These are the activations of a small network on made-up records, seen along a few directions, one row for each record.
Each row is followed by the record's values for the fields VUM, TEMUT, VIPUL, MIGEF, VUBI, KAT, SUDUM.
Not every record has every field; a missing one is left out.
The largest differences between rows may come from other fields.
Strong random noise was added to every row along 2 fixed directions; ignore it. To show where, here is one row again and again, with new noise each time:
[  85   48  -93   48  214  374  322    2  251 -176  180   17  -58 -101
  200    7 -265 -144 -107 -252]
[  80 -105 -137  113  217  282  215  -36  288 -128  139   68  -83   35
  162  -11 -232  -83  -77 -193]
[  90 -273 -147  157  156  147   49  -94  276  -52   95  116  -76  190
  125  -41 -137    6  -19 -111]
[  -2   83 -284  182  556  573  606   94  525 -306  186   50 -239 -163
  179   69 -587 -279 -246 -352]

[ 110  -20  163   65 -269 -156 -441  -67 -224   90  -31  120  159  153
  -62  -41  364  212  124  319]
VUM=bedib TEMUT=lugam VIPUL=komu MIGEF=nuf VUBI=betad KAT=pafo SUDUM=bina
[ 112  267  135   19  -55 -175 -356   93 -251   48 -107   79   25  143
  -61  173  430  147   96  168]
VUM=bedib TEMUT=lugam VIPUL=ved MIGEF=nonu VUBI=betad KAT=pafo SUDUM=bina
[ -51  344   -6 -215  289  249  457  188   80  -97  117 -180  -30 -271
  -32   91 -202 -145   33 -119]
VUM=fut TEMUT=tep VIPUL=komu MIGEF=nuf VUBI=betad KAT=bebo SUDUM=bina
[  15  181  116 -192  -24   72  282  -34   38  178  148  -95  302 -139
 -123  -57  -37  -44  258 -384]
VUM=zad TEMUT=tep VIPUL=ved MIGEF=nonu VUBI=ded KAT=bebo SUDUM=kerul
[  72 -211 -113  116   46  -63   26    1  107   61  -99  144   42  172
 -142  -69  -47   42  163   87]
VUM=bedib TEMUT=tep VIPUL=ved MIGEF=tek VUBI=betad KAT=pafo SUDUM=bina
[-176  302   71 -157  327  156  310  263  325   62  223 -104  -29   38
 -293  241  -18  -99  118 -235]
VUM=fut TEMUT=lugam VIPUL=komu MIGEF=gule VUBI=ded KAT=bebo SUDUM=kerul
[-236 -339 -114   -9  134  -21   86   -8  385   62 -200   37   91  182
 -165 -213 -324 -159   59  -59]
VUM=bedib TEMUT=sibot VUBI=ded KAT=pafo SUDUM=kerul
[ 158   59  -36  147 -163   94 -257  -98 -245  -96  114   86  -22  -22
  214   11  207   41 -148  272]
VUM=bedib TEMUT=lugam VIPUL=komu MIGEF=nuf VUBI=betad KAT=pafo SUDUM=bina
[ -49  -88  354 -193 -547 -342 -395   80 -507    6 -129  -64  145 -158
  197 -164   99   99 -176  355]
VUM=zad TEMUT=lugam VIPUL=ved MIGEF=tek VUBI=ded KAT=pafo SUDUM=bina
[ 201   66 -325  362  214  299  154 -141   22 -187   37   96 -351 -210
  174  131 -148  -70 -251  -38]
VUM=moz TEMUT=tep VIPUL=ved MIGEF=nonu VUBI=betad KAT=pafo SUDUM=bina
[  94 -455 -266  446  241  -26  -15 -233   41 -109 -115  188 -235   25
  213  -34 -477  117 -404   51]
VUM=zad TEMUT=tep VIPUL=ved MIGEF=nonu VUBI=ded KAT=pafo SUDUM=bina
[-246  302  -18 -140   25  152  497  222  141  -61   54  -92 -125 -333
  -54  -38 -375 -243 -161 -239]
VUM=moz TEMUT=lugam VIPUL=ved MIGEF=tek VUBI=ded KAT=bebo SUDUM=kerul
[  73  -90   77  129 -148 -261 -469  -19 -339   -2  -68   65  -19   34
   93   50  151  222 -311  298]
VUM=zad TEMUT=lugam VIPUL=komu MIGEF=gule VUBI=ded KAT=pafo SUDUM=bina
[ 251  191   54 -257  -27  387  337 -213    7   32  236  -40  138 -237
  114 -110    8 -172  278 -499]
VUM=moz TEMUT=tep VIPUL=ved MIGEF=tek VUBI=ded KAT=bebo SUDUM=kerul
[  89  -33 -164  138  283  154   56  -20  133  -65   33   -8 -131   33
  -43  142  -98    1  -37   17]
VUM=fut TEMUT=tep VIPUL=komu MIGEF=gule VUBI=betad KAT=pafo SUDUM=bina
[  46   75   12    7  106 -143  -43  100  -73   67  -10  -81  -40   53
  -46  138  203   73  133  111]
VUM=fut TEMUT=tep VIPUL=ved MIGEF=nonu VUBI=betad KAT=bebo SUDUM=bina
[-182 -533  -65  170 -235 -526 -486  -19   80   64 -270  104   76  326
  -84 -233  -90   48   30  320]
VUM=bedib TEMUT=lugam VIPUL=ved MIGEF=nonu VUBI=ded KAT=pafo SUDUM=kerul
[-449  337  -32 -111   46  113  372  444 -128 -502 -330 -218  -72 -574
   36  -58 -588 -357 -486   29]
VUM=bedib TEMUT=sibot VUBI=ded KAT=pafo SUDUM=bina
[ 112  -85  245 -318 -765 -289 -320 -148 -635    2  -61 -163  267 -184
  119 -215  258  151   28  226]
VUM=moz TEMUT=tep VIPUL=komu MIGEF=nuf VUBI=ded KAT=pafo SUDUM=bina
[  20 -440   15 -133   17 -183  -95  -88  148  290   50   13  283  390
 -144 -230 -148  -20  244  -36]
VUM=zad TEMUT=tep VIPUL=komu MIGEF=nuf VUBI=ded KAT=pafo SUDUM=kerul
[-197 -466 -134   89  241 -115  -73 -104  288  356   85   65   43  306
 -119  -65 -130   33  257 -181]
VUM=zad TEMUT=tep VIPUL=ved MIGEF=nonu VUBI=ded KAT=bebo SUDUM=kerul
[ 112  662  -76  152  382  430  320  291   -5 -371  154 -121 -267 -424
  189  347  -43 -114 -396  -95]
VUM=fut TEMUT=lugam VIPUL=ved MIGEF=nonu VUBI=betad KAT=pafo SUDUM=bina
[ 31 326  48 -48 129   4 -22 140 -82 -42  81 -63 -88 -15  10 160 239 105
 -18 147]
VUM=fut TEMUT=lugam VIPUL=komu MIGEF=nuf VUBI=betad KAT=bebo SUDUM=bina
[  18 -238 -105  133  235  -16   -2  -99  432  159   79  260  -10  473
 -318   14   49   83  290  -35]
VUM=bedib TEMUT=lugam VIPUL=komu MIGEF=nuf VUBI=ded KAT=pafo SUDUM=kerul
[  71 -424   -6 -136 -168 -302 -256 -179 -139  314 -100  106   85  134
    2 -178   49  189   53   31]
VUM=zad TEMUT=tep VIPUL=ved MIGEF=tek VUBI=ded KAT=pafo SUDUM=bina
[ 133  232 -318  313  332  315  307 -189   26 -202   48   93 -338 -217
  283   84  -81  -82 -389   26]
VUM=moz TEMUT=sibot VUBI=betad KAT=pafo SUDUM=bina
[-152   52 -154  100    3   89  258  209 -141 -324  -90  -16  -71 -319
  131   29 -478 -308 -342  118]
VUM=bedib TEMUT=tep VIPUL=ved MIGEF=nonu VUBI=ded KAT=pafo SUDUM=bina
[ -21 -318 -256  351  443 -217 -286   -7  243   90 -199  168 -179  438
 -176   15  179  185  -52  172]
VUM=zad TEMUT=sibot VUBI=betad KAT=pafo SUDUM=bina
[ 125  -70   80    8   16 -204 -297  -22    5  252    3   85 -170  161
  -48   77  379  213   38  201]
VUM=zad TEMUT=lugam VIPUL=ved MIGEF=tek VUBI=betad KAT=pafo SUDUM=bina
[-103  -90 -439  526  531  206  186   22  333 -185  -51  180 -471    9
  -26  191 -153  -80 -390  114]
VUM=moz TEMUT=sibot VUBI=betad KAT=pafo SUDUM=bina
[  12  187 -241  134  300  261  258   -5  240 -270   79   42 -206 -181
   10   33 -332 -177 -291 -273]
VUM=moz TEMUT=lugam VIPUL=komu MIGEF=gule VUBI=ded KAT=pafo SUDUM=kerul
[  64  248  319 -336 -653 -102  -86 -133 -401  -64   34 -212  287 -364
  192 -270   81    6  -27  -17]
VUM=moz TEMUT=lugam VIPUL=komu MIGEF=nuf VUBI=ded KAT=pafo SUDUM=kerul
[ 209 -299  323 -273 -371 -355 -411 -262 -158  472  126  -12  360  414
 -147    2  643  244  657  -30]
VUM=fut TEMUT=tep VIPUL=ved MIGEF=nonu VUBI=betad KAT=bebo SUDUM=kerul
[ 271  -65  -17 -153 -174  210   96 -349 -125  -30  180  -32  126  -45
  128 -195   11  -33  171 -300]
VUM=moz TEMUT=tep VIPUL=komu MIGEF=nuf VUBI=ded KAT=pafo SUDUM=kerul
[  16  443  233 -266 -265  134   52  117 -233 -141   80 -105  185 -328
   57    3   89 -213   21 -207]
VUM=bedib TEMUT=lugam VIPUL=ved MIGEF=nonu VUBI=ded KAT=pafo SUDUM=kerul
[ -35   42 -190  311  332   46 -126  230  150 -177 -103  153 -218  157
 -127  194    7   19 -140   95]
VUM=bedib TEMUT=lugam VIPUL=ved MIGEF=nonu VUBI=betad KAT=pafo SUDUM=bina
[  -2  376  170    6  274  -94   24  372   64    5  -10  -47  -93  -87
 -225  229  144   91 -123   56]
VUM=zad TEMUT=lugam VIPUL=ved MIGEF=nonu VUBI=betad KAT=pafo SUDUM=bina
[  89 -326 -360  436   92  -42 -289 -115   43 -234  -89  196 -300  195
   81  -97  -18  189 -275  221]
VUM=moz TEMUT=lugam VIPUL=komu MIGEF=nuf VUBI=ded KAT=pafo SUDUM=bina
[ 114   45 -204  132  423  435  472 -183  378  -96  273   10 -165  -62
  -60   78 -245 -167  103 -370]
VUM=moz TEMUT=tep VIPUL=komu MIGEF=gule VUBI=ded KAT=bebo SUDUM=kerul
[-159  581  -20 -106  497  400  551  380  352  -95  294  -73 -121 -194
 -174  308  -88 -334   32 -374]
VUM=bedib TEMUT=lugam VIPUL=ved MIGEF=nonu VUBI=ded KAT=bebo SUDUM=kerul
[ -70  -59 -119  136  -88  -47  -15  -27  -48 -386 -109 -104 -107 -169
  220 -105 -373  -41 -384  107]
VUM=fut TEMUT=lugam VIPUL=komu MIGEF=gule VUBI=ded KAT=pafo SUDUM=kerul

Which values does each new row have?
[ 138  -96  121 -170 -576  -24   35 -265 -343 -147  -28 -193  234 -369
  372 -409 -172  -61  -14  -94]
VUM=moz TEMUT=tep VIPUL=ved MIGEF=tek VUBI=ded KAT=pafo SUDUM=kerul
[  12  414  339 -443 -417  143  154   52 -268 -129  125 -274  301 -403
  184  -98  -48 -121  -16 -133]
VUM=fut TEMUT=lugam VIPUL=komu MIGEF=nuf VUBI=ded KAT=pafo SUDUM=kerul
[ 193 -344 -266  497  247  -32 -337 -280   81  -10 -148  192 -250  419
  132  115  233  226 -120  276]
VUM=fut TEMUT=sibot VUBI=betad KAT=pafo SUDUM=bina
[ -14  300  188 -140 -110  173  105 -126 -118  -63  143  -73  221 -343
  143  -68 -159  -69  -48 -209]
VUM=zad TEMUT=lugam VIPUL=komu MIGEF=gule VUBI=ded KAT=pafo SUDUM=kerul
[-293   99   34  -40 -135 -189  -56  324 -135 -244 -262  -34    1 -199
 -156 -157 -239  -37 -208  203]
VUM=bedib TEMUT=lugam VIPUL=komu MIGEF=nuf VUBI=ded KAT=pafo SUDUM=bina
[-165 -562 -184  182 -142 -318 -190  -39  169 -110 -276   65  -79  242
   94 -245 -368   55 -137  225]
VUM=fut TEMUT=lugam VIPUL=ved MIGEF=tek VUBI=ded KAT=pafo SUDUM=kerul
[ -76 -272 -199   18  270  280  272 -181  329  -25   87  -10   28    2
   45 -192 -522 -140  107 -314]
VUM=zad TEMUT=tep VIPUL=komu MIGEF=nuf VUBI=ded KAT=pafo SUDUM=kerul
[  -3  377  163 -271 -532   39  107   37 -430 -340  -61 -238  169 -588
  366 -302 -175 -184 -235 -113]
VUM=moz TEMUT=lugam VIPUL=ved MIGEF=tek VUBI=ded KAT=pafo SUDUM=kerul
[ -92  150  -11  -40 -124  166  362  -75   14 -207  -40 -122   32 -423
  208  -96 -359 -260 -307 -116]
VUM=moz TEMUT=sibot VUBI=ded KAT=pafo SUDUM=kerul
[ 105 -379  -97   33  -58 -335 -371 -143  -21  187 -182  176   51  448
 -279   42  160  187  169  183]
VUM=bedib TEMUT=tep VIPUL=komu MIGEF=gule VUBI=betad KAT=pafo SUDUM=bina
[-280 -542 -184  274  -74 -509 -474  122   47  -76 -414  207 -132  354
 -277 -218 -135  203 -106  430]
VUM=bedib TEMUT=lugam VIPUL=komu MIGEF=nuf VUBI=ded KAT=pafo SUDUM=bina
[ -59 -576 -259   67  264  101  201 -188  519   83  -16   79  -62  329
 -128 -134 -495  -63  171 -169]
VUM=fut TEMUT=tep VIPUL=komu MIGEF=nuf VUBI=ded KAT=pafo SUDUM=kerul
[ -41 -522 -350  172  421  279  409 -128  637  -54  -26  129 -148  173
    6  -96 -692 -188   52 -261]
VUM=fut TEMUT=tep VIPUL=ved MIGEF=tek VUBI=ded KAT=pafo SUDUM=kerul
[  74   15  132  -99  -70  -53  -78   17 -103   26 -103  -36  105 -114
    3  -69  144   46 -189   29]
VUM=zad TEMUT=sibot VUBI=ded KAT=pafo SUDUM=bina
[  72 -209 -192   90  211  228  230 -167  251  -82  134  -25  -81   27
   32    0 -301 -109   -7 -219]
VUM=fut TEMUT=tep VIPUL=komu MIGEF=gule VUBI=ded KAT=pafo SUDUM=kerul
[ 143   14  -23    4   36  220  -30 -119  -67   81   66   13   -9  -69
  183  -43   76  -84  187   -1]
VUM=bedib TEMUT=tep VIPUL=ved MIGEF=tek VUBI=betad KAT=pafo SUDUM=bina
[-118 -278   81 -147  -86 -182   25   50  148  279   10  -95  157  267
 -238  -20  -23    6  324 -147]
VUM=fut TEMUT=tep VIPUL=ved MIGEF=nonu VUBI=ded KAT=bebo SUDUM=kerul
[ -64   64  142 -120  218   88  167   27  231  177  112  -38   39   64
 -260   75  113  -60  500 -274]
VUM=bedib TEMUT=tep VIPUL=ved MIGEF=nonu VUBI=betad KAT=bebo SUDUM=kerul
[-118  141   79  -29 -277 -109  -53  183 -394 -296 -148 -210   51 -341
  174  -38   22  -10 -425  205]
VUM=fut TEMUT=sibot VUBI=ded KAT=pafo SUDUM=bina
[ 219  475  138  -75   25  271  164  -33 -133  -90   19  -43  137 -390
   94   96  121 -103 -230 -125]
VUM=zad TEMUT=sibot VUBI=betad KAT=pafo SUDUM=bina
